A small network was shown many inputs. Here are its activations along a few directions, one row for each input.
Each table varies a few parts of the input and shows all the possible inputs, shuffled.
A made-up example of a description, with smaller parts first: one of 6 places along a line, together with either a single point or one of 11 places around a ring or (one of 3 separate values, together with one of 8 places around a ring).
Shared parts are said once, and a part with two or three values counts as separate values.
In the rows, zero is written as 128.

Other details of the inputs vary at random and push rows far along two fixed directions, the same in every table; ignore that.

Table:
R1: [158 187 158  84 150 123 178  49 166 116  95]
R2: [124 199 211 171 103 156 188  28 155 155 106]
R3: [170 135  78  16 193  80 110 119 131  90  80]
R4: [ 94 162 186 208  84 147 143  91 155 137 139]
R5: [181 151 124 104 145 114 109  80 115 118  96]
R6: [113  84 114 161 102 144 116 205  97 144 176]
R7: [152 158 132  73 158 127 166  76 153 125  99]
R8: [ 82  60  80 135 123 117  79 240  98 119 157]
R9: [ 96 134 155 190  96 144 144 113 175 128 157]
R10: [129 155 170 188  90 141 124 121 131 134 155]
R11: [108  51  49  95 154 111  86 207 121 107 145]
R12: [ 88 140 176 193  90 161 161 118 137 156 145]
R13: [131 133 123  95 145 118 134 127 114 123 104]
R14: [194 117  72  45 177  89  82 128  89 108  85]
R15: [196 210 179  97 142 133 171  10 129 147  78]
R16: [ 91 134 159 203  90 146 128 114 144 131 142]
R17: [ 84 121 149 194  92 146 139 140 169 130 171]
R18: [185 172 109  24 191  80 112  64 113  95  46]
R19: [135 160 175 178  95 154 153 102 126 153 146]
R20: [120  70  87 140 120 124  78 216  90 127 167]
R21: [172 134  77  16 197  81 111 110 130  92  78]
R22: [ 87 100 124 178 103 135 108 163 127 130 147]
R23: [122  94 116 149 112 148 124 180  98 154 160]
R24: [113  85  93  94 144 134 138 165 132 136 141]
R25: [100  78  93 114 135 127 113 198  97 134 135]
R26: [ 96  65  81 110 137 131 125 210 124 129 160]
R27: [136 170 187 200  86 146 136  82 142 140 147]
Description of these inputs: one of 3 separate values, together with either one of 4 places along a line or one of 5 places along a line.
The inputs of R22 and R14 match in every part but the choice among 3 separate values. If R12 is changed in the same way as R22 into R14, which row does it become?
Answer: R23
Change only the choice among 3 separate values in R13. List by row number the other rows that result.
Answer: R1, R6
A walk changes only the place on the line of 5. It starts at R5 and steps to R14. List the rest of the walk in order.
Answer: R27, R20, R10
A walk changes only the place on the line of 5. It starts at R16 and steps to R22. List the rest of the walk in order.
Answer: R4, R18, R8

Table:
R28: [144 190 167 124 137 122 150  36 171 114  96]
R29: [ 58  79 139 209  82 169 149 200 144 153 204]
R30: [171 110  77  65 163  95  86 155  94 101 110]
R31: [136 168 140  80 153 107 145  91 138 113  87]
R32: [147 164 147 108 135 112 125 105 110 127  97]
R33: [128 130 150 161 101 147 137 142 121 150 157]
R34: [184 120  73  44 179  87  83 132  93  99  87]
R35: [132  97  75  76 160 100 101 162 130 104 116]
R36: [127 127 143 159 110 148 135 140 114 148 152]
R37: [105  33  58 122 133 114  62 240  78 124 155]
R38: [ 97  86 109 131 124 144 138 176 129 137 151]
R39: [108 157 178 172  95 155 176  98 167 146 159]
R40: [170 202 180 137 124 124 139  27 144 122  93]
R41: [177 110  71  32 180 108 106 138  76 129  78]
R42: [136 135 117  91 154 111 122 100 143 110  97]
R43: [ 87 101 145 224  78 150 115 166 122 146 174]
R44: [ 89  82 110 137 120 148 141 175 124 140 154]
R45: [118 115 140 168 102 151 135 151 114 155 151]
R46: [100 157 171 188 102 143 154  84 168 130 138]
R47: [146 196 172 134 126 124 160  41 178 111 105]
What do these inputs look like to the network?
Answer: one of 2 separate values, together with either a single point or one of 4 places along a line or one of 5 places along a line
The inputs of R42 and R37 match in every part but the choice among 2 separate values. If R35 is changed in the same way as R42 into R37, which row does it become?
Answer: R34
Change only the choice among 2 separate values in R40. List by row number the other rows that result.
Answer: R28
